Read these off the grid that follows.
1) Which number is the entry in the bottom-right corner?
2) Which number is the largest entry in the last column?
3) Which number is the 3rd entry on the diagonal from the top-right corner?
4) Which number is the top entry of the column that holds the smallest entry?
5) Which number is the entry directly below -4?
6) Which number is the bottom-left entry?
7) Which number is the entry directly above -26?
8) Which number is the entry in the top-right corner?
[[ 21  32  38  32  26]
 [ 19  32  44  26  35]
 [-26   6  -5  21  17]
 [-20  11  -6  29  23]
 [-27  -1  -2   6  22]
 [ -3  21  18  25  42]
 [-11  11  -4  25  25]
 [ 14  25  41  20  25]
 [-15   5  -1  17  12]
 [ -5  16  10  24  30]
 [  8  22  31  18  36]
 [  3  19  17  19  43]
 [-31   1  -6  15  15]
 [-20   4   2  12  25]]
1) 25
2) 43
3) -5
4) 21
5) 41
6) -20
7) 19
8) 26

Read these off the array that follows.
1) The fifth entry, reading row by row?
2) The top-left entry?
3) The entry just left of 3015?
4) The entry just left of 6732?
5) The third smallest entry?
6) The last entry, reading row by row?
7) The third entry on the main diagonal?
8) The entry in the bottom-left corner?
6469  5055  3905  4718  5021  7016  4533
3917  3080  4221  7156  4759  5737  3015
4536  4660  4668  4609  4765  4760  4561
5129  3583  5032  6862  3022  2238  2902
5139  3519  5035  6855  3090  2291  2989
8171  7459  6732  5506  4869  2999  2046
4670  4660  4647  4687  4709  4648  4637
1) 5021
2) 6469
3) 5737
4) 7459
5) 2291
6) 4637
7) 4668
8) 4670

Questions about the array below. Indices start at 1.
1) Read off the entry at row 3, column 1.
2) Read off the entry at row 1, column 3.
3) Read off the entry just right of 207.25.
4) Read off the entry in the bottom-right corner.
5) Read off the entry just left of -168.16.
6) Read off the entry just left of 180.19.
7) Read off the top-left entry.
8) Read off the bottom-left entry.
[[ 207.25 -111.50 -200.48  -96.07]
 [ -76.49  180.19   -5.58 -168.16]
 [ 162.17  219.27  213.70  214.25]
 [ 135.89 -144.06 -104.98  -37.65]
 [  62.95 -123.25   82.98   44.29]]
1) 162.17
2) -200.48
3) -111.50
4) 44.29
5) -5.58
6) -76.49
7) 207.25
8) 62.95

Questions about the grid below.
1) Which number is the entry just left of the smallest entry?
2) Which number is the entry just left of the largest entry?
3) Which number is the entry just right of the smallest entry?
array([[ 0.15,  0.42,  0.33, -0.42,  0.38,  0.13, -0.57, -0.12, -0.60,
         0.28,  0.17,  0.35,  0.04,  0.23],
       [-0.01, -0.18, -0.18, -0.57,  0.12,  0.40, -0.10,  0.16, -0.54,
        -0.04,  0.12,  0.14,  0.62,  0.39],
       [-0.04,  0.01, -0.31, -0.55,  0.21,  0.35, -0.08,  0.17, -0.50,
         0.02,  0.21,  0.00,  0.46,  0.38],
       [ 0.02, -0.23, -0.18, -0.60,  0.07,  0.33, -0.07,  0.15, -0.51,
        -0.06,  0.10,  0.14,  0.60,  0.43],
       [ 0.26,  0.67,  0.18, -0.37,  0.41,  0.02, -0.36, -0.16, -0.65,
         0.21,  0.21,  0.40,  0.00,  0.21],
       [ 0.04, -0.07, -0.33, -0.52,  0.13,  0.22, -0.16,  0.03, -0.51,
        -0.03,  0.07,  0.06,  0.65,  0.44],
       [-0.05,  0.11, -0.19, -0.64,  0.12,  0.19, -0.13,  0.14, -0.58,
         0.06,  0.06,  0.28,  0.40,  0.49],
       [ 0.09, -0.04,  0.10, -0.10,  0.28,  0.09, -0.19,  0.31,  0.54,
         0.43, -0.07,  0.09,  0.21,  0.35],
       [ 0.23, -0.20, -0.01, -0.12,  0.39,  0.18, -0.15,  0.37,  0.48,
         0.27, -0.15, -0.01,  0.24,  0.25],
       [ 0.01, -0.07, -0.02, -0.28,  0.34,  0.00, -0.15,  0.20,  0.39,
         0.35, -0.26,  0.20,  0.09,  0.31],
       [ 0.23,  0.66,  0.25, -0.31,  0.41,  0.02, -0.31, -0.17, -0.62,
         0.19,  0.25,  0.46, -0.01,  0.19],
       [ 0.19, -0.12,  0.12, -0.21,  0.32,  0.07, -0.12,  0.18,  0.42,
         0.20,  0.00,  0.10,  0.04,  0.37],
       [ 0.07, -0.06, -0.31, -0.50,  0.09,  0.24, -0.13,  0.06, -0.50,
         0.04,  0.09,  0.09,  0.58,  0.42],
       [ 0.16,  0.50,  0.20, -0.27,  0.28,  0.28, -0.47, -0.16, -0.70,
         0.40,  0.20,  0.24, -0.02,  0.10],
       [-0.07,  0.11, -0.16, -0.64,  0.11,  0.22, -0.12,  0.13, -0.54,
         0.10,  0.05,  0.23,  0.45,  0.43]])
1) -0.16
2) 0.26
3) 0.40

x =
array([[-0.16,  0.06, -0.44,  0.16],
       [-0.16,  0.06,  0.35, -0.20],
       [-0.16,  0.06, -0.33, -0.05],
       [-0.41,  0.06,  0.59, -0.40],
       [-0.16,  0.06, -0.32, -0.18],
       [-0.16,  0.06, -0.32, -0.05],
       [-0.16,  0.06, -0.32,  0.30],
       [-0.24,  0.06,  0.07, -0.05],
       [-0.16,  0.06, -0.32, -0.03],
       [-0.16,  0.06, -0.32, -0.05],
       [-0.16,  0.06, -0.36,  0.18]])
Indices start at 1.
What is the entry in the bottom-right corner?
Answer: 0.18
What is the entry directly below the smallest entry?
Answer: 0.35
The top-right entry: 0.16
The entry in the bottom-left corner -> -0.16
What is the entry just left of 0.35?
Answer: 0.06
The entry at row 1, column 1: -0.16
The entry at row 1, column 2: 0.06
The entry directly below the largest entry: -0.32
The entry in row 2 and column 1: -0.16
The entry at row 1, column 3 -> -0.44
What is the entry directly above -0.41?
Answer: -0.16
The entry just right of 0.07 is -0.05
What is the entry just left of -0.40?
Answer: 0.59
What is the entry at row 3, column 2?
Answer: 0.06
What is the bottom entry of the column that holds the largest entry?
Answer: -0.36
The entry directly above -0.40 is -0.05
The entry directly above the largest entry: -0.33
What is the entry directly below -0.24?
Answer: -0.16
